Here are a small network's activations along a few directions, averaged over the inputs that share one value of a field.
Related values have similar rows: they may be neighbours, one step apart, or belong to one group.
(in the rows, 500 means zero)
Random noise pushes rows far along 3 fixed directions. That doesn't count. These rows show it; they differ only by the noise:
[613, 345, 603, 366, 297, 531, 357, 541, 575, 462, 642, 709, 455, 301, 783, 588]
[664, 279, 604, 245, 433, 605, 527, 881, 538, 505, 236, 698, 348, 310, 684, 344]
[261, 851, 448, 577, 626, 386, 312, 536, 503, 557, 422, 482, 749, 425, 345, 747]
[385, 412, 470, 658, 317, 446, 522, 367, 500, 437, 632, 658, 591, 467, 577, 571]
[446, 94, 457, 716, 177, 504, 783, 379, 465, 370, 577, 763, 462, 536, 644, 330]


LOGOP, 12 values:
vode: [369, 658, 344, 544, 312, 441, 413, 258, 524, 460, 730, 526, 624, 655, 538, 772]
mesid: [815, 481, 712, 219, 817, 620, 390, 606, 554, 486, 471, 380, 225, 183, 562, 598]
pav: [428, 839, 446, 366, 546, 441, 250, 590, 500, 552, 500, 461, 672, 414, 467, 803]
movo: [299, 698, 243, 630, 510, 473, 590, 430, 422, 480, 432, 323, 565, 806, 285, 586]
vuvo: [424, 530, 508, 586, 599, 422, 525, 562, 494, 550, 344, 517, 680, 525, 382, 456]
nisin: [583, 708, 567, 383, 879, 509, 480, 526, 476, 612, 350, 311, 353, 418, 322, 452]
guda: [226, 636, 458, 903, 605, 349, 573, 309, 511, 529, 540, 359, 767, 665, 177, 311]
duzaf: [469, 772, 436, 493, 624, 520, 366, 322, 490, 557, 662, 220, 546, 692, 425, 612]
lar: [508, 309, 514, 519, 465, 543, 696, 704, 463, 440, 274, 648, 484, 452, 484, 357]
leg: [672, 508, 733, 336, 522, 486, 196, 547, 615, 569, 617, 524, 569, 294, 631, 509]
rom: [398, 762, 360, 562, 503, 465, 382, 318, 445, 522, 724, 279, 543, 712, 414, 694]
vakat: [584, 493, 517, 509, 620, 528, 585, 399, 459, 553, 540, 335, 328, 608, 453, 409]
LOGOP is arranged as a line.
Q: A walk along LOGOP starts at mesid and steps to its neighbour nisin. Put vode, movo, guda, duzaf in the order it reaches them.
A: duzaf, movo, vode, guda
Q: Which values are neighbours of lar? Give them in the order they are listed.
A: pav, vuvo

NEGE, 12 values:
pugu: [354, 417, 340, 649, 273, 474, 629, 435, 459, 424, 550, 617, 589, 633, 521, 530]
gadi: [598, 605, 625, 239, 567, 502, 221, 734, 610, 568, 402, 555, 540, 298, 570, 548]
nug: [359, 689, 375, 665, 531, 460, 531, 317, 486, 538, 605, 297, 546, 752, 355, 483]
nofi: [480, 556, 477, 371, 505, 529, 447, 761, 503, 534, 300, 566, 514, 453, 490, 474]
gam: [463, 568, 529, 619, 694, 494, 590, 424, 431, 509, 471, 388, 518, 476, 345, 496]
nenes: [708, 238, 658, 521, 349, 504, 525, 256, 545, 436, 783, 599, 398, 380, 748, 525]
pubu: [523, 507, 588, 473, 622, 461, 490, 637, 543, 566, 350, 534, 555, 383, 476, 460]
fusov: [547, 702, 663, 380, 688, 473, 211, 531, 558, 557, 553, 474, 609, 261, 501, 682]
bel: [619, 396, 426, 206, 470, 657, 623, 924, 452, 446, 125, 578, 275, 464, 531, 407]
tava: [294, 659, 374, 667, 430, 383, 363, 356, 496, 470, 618, 486, 762, 589, 417, 606]
fifof: [516, 406, 445, 600, 480, 539, 653, 355, 423, 485, 575, 390, 381, 673, 467, 382]
let: [555, 524, 533, 385, 676, 546, 583, 622, 504, 585, 320, 400, 328, 551, 435, 425]
NEGE is arranged as a line.
Q: A walk along NEGE starts at nug and steps to its neighbour fifof. Put pugu, gam, nenes, let in the order it reaches them.
A: let, gam, nenes, pugu
Q: Which values are neighbours of gadi? Give them in the order they are listed.
A: pubu, tava
